A small network was trained on made-up records. Each row is its average activation on records with the value named, seen along a few directions.
Values that are neighbours, or in one group, have similar rows; names and order tell nothing.
In the rows, 500 means zero.
Strong random noise was added to every row along 4 fixed directions; ignore it. To show where, here is one row again and again, with new noise each time:
[310 533 832 493 562 616 646 618 553 434 490 421 597 600 443 541 657 511
 818]
[357 371 498 355 391 593 587 540 499 346 364 484 521 454 408 555 515 470
 491]
[420 350 394 398 403 559 530 505 484 374 361 445 464 374 450 566 448 487
 389]
[503 584 450 594 834 452 382 667 575 273 371 198 427 239 472 517 571 468
 398]
[550 179 282 397 208 444 591 183 411 490 304 427 462 463 438 590 220 582
 403]
[466 435 629 603 497 535 565 440 491 588 508 357 482 493 557 583 450 593
 659]


SUK, 20 values:
gobu: [448 747 589 554 586 579 522 761 475 605 668 653 465 311 764 479 591 418
 287]
novum: [465 404 297 397  28 628 494 316 367 624 563 731 566 475 604 537 232 486
 261]
pori: [637 566 452 370 673 256 450 246 566 269 391 407 622 638 414 413 525 469
 510]
mise: [559 447 492 359 581 462 546 613 531 490 426 552 654 639 367 403 553 516
 486]
vidaf: [564 438 242 462 614 473 461 344 491 396 342 411 402 433 440 513 464 407
 313]
gis: [534 367 499 475 377 545 499 525 406 563 428 479 437 541 436 575 587 493
 608]
kapo: [632 548 289 603 597 464 339 384 421 587 492 461 358 468 615 493 295 528
 260]
vak: [713 447 345 661 543 317 485 218 445 823 569 407 465 530 631 449 204 631
 376]
pek: [561 613 505 549 619 597 362 710 462 537 554 544 511 553 498 506 503 463
 517]
kuzi: [528 432 440 447 432 477 603 224 502 487 412 463 501 529 490 499 384 464
 557]
gude: [499 536 615 500 533 357 664 508 494 452 477 590 563 550 397 396 544 448
 496]
getu: [601 428 549 426 295 334 633 309 572 490 541 520 570 797 388 454 542 693
 810]
nik: [424 565 482 553 453 481 372 744 446 437 530 525 517 494 381 468 509 332
 509]
kur: [461 706 631 791 626 524 307 681 467 550 634 505 404 351 654 442 497 470
 460]
kun: [578 649 509 596 720 385 400 522 592 382 607 352 429 330 496 375 567 555
 508]
biped: [394 682 668 396 482 568 471 558 572 458 668 633 527 525 580 483 658 503
 538]
beg: [512 311 376 522 302 522 508 325 433 605 454 446 372 417 580 599 349 530
 390]
lanek: [532 481 611 551 434 431 638 539 591 637 577 632 558 600 391 466 511 475
 577]
tuten: [577 510 497 414 579 393 467 458 630 355 481 534 595 697 451 460 653 581
 652]
gonu: [678 424 328 552 651 435 437 346 459 581 362 422 510 495 410 579 475 555
 551]
A value of SUK combines one of 5 hidden first parts with one of 4 second parts; all combinations occur once.
Question: Changing only the second part turns getu into lanek. biped has the same second part as getu; what does that change turn biped into?
Answer: gobu
Question: Changing only the second part turns nik into gis. kur has the same second part as nik; what does that change turn kur into?
Answer: beg
Question: Changing only the second part turns tuten into mise. pori has the same second part as tuten; what does that change turn pori into?
Answer: vak

NIBA, 20 values:
bitiz: [596 406 539 586 463 583 525 600 425 838 607 491 458 478 650 543 391 596
 451]
niso: [509 660 528 628 726 520 324 495 501 443 502 287 447 409 613 455 469 497
 565]
domep: [455 545 363 399 624 436 392 760 641 181 458 418 455 379 384 430 776 495
 449]
resa: [666 443 539 637 479 488 468 425 483 741 682 580 538 676 576 511 452 608
 698]
suf: [662 607 549 584 572 320 617 291 500 660 563 427 533 626 534 414 411 501
 532]
val: [440 417 511 466 430 654 630 524 444 675 475 567 542 545 543 620 445 559
 558]
voke: [602 519 389 568 502 482 480 601 533 489 507 548 431 449 446 471 521 522
 478]
zoti: [364 560 538 341 487 613 531 528 540 334 463 566 435 424 591 542 615 425
 424]
malag: [291 405 646 404 344 839 596 463 452 626 587 641 433 498 536 654 627 437
 643]
zege: [529 431 386 400 521 508 359 491 581 372 500 468 445 540 465 572 618 576
 486]
did: [567 562 372 484 594 463 482 421 500 461 464 511 456 445 637 477 472 464
 294]
fibo: [495 457 485 529 439 522 515 330 358 616 525 520 512 658 579 502 324 579
 524]
vode: [386 636 690 588 424 470 494 590 478 400 532 479 624 508 458 477 513 478
 660]
tosu: [462 648 739 664 636 422 507 523 548 564 692 449 490 328 626 439 578 610
 561]
fufi: [554 416 298 789 629 506 292 621 512 646 520 301 267  82 683 625 383 484
 259]
suge: [655 561 439 571 621 461 364 443 568 642 537 461 525 575 560 544 505 607
 551]
zad: [448 558 633 573 469 529 574 551 584 685 703 584 470 439 641 444 513 533
 412]
feles: [625 512 485 654 514 331 440 399 468 465 489 372 489 528 403 443 293 486
 451]
zuzat: [472 576 302 255 557 346 443 604 463 127 262 553 609 475 221 404 509 292
 349]
filol: [425 339 642 513 385 517 661 483 426 546 357 507 558 630 374 521 538 430
 614]
A value of NIBA combines one of 5 hidden first parts with one of 4 second parts; all combinations occur once.
Question: Changing only the second part turns vode into tosu. fibo has the same second part as vode; what does that change turn fibo into?
Answer: did
Question: Changing only the second part turns zoti into malag. zad has the same second part as zoti; what does that change turn zad into?
Answer: filol
Question: Changing only the second part turns suge into val. domep has the same second part as suge; what does that change turn domep into?
Answer: fufi
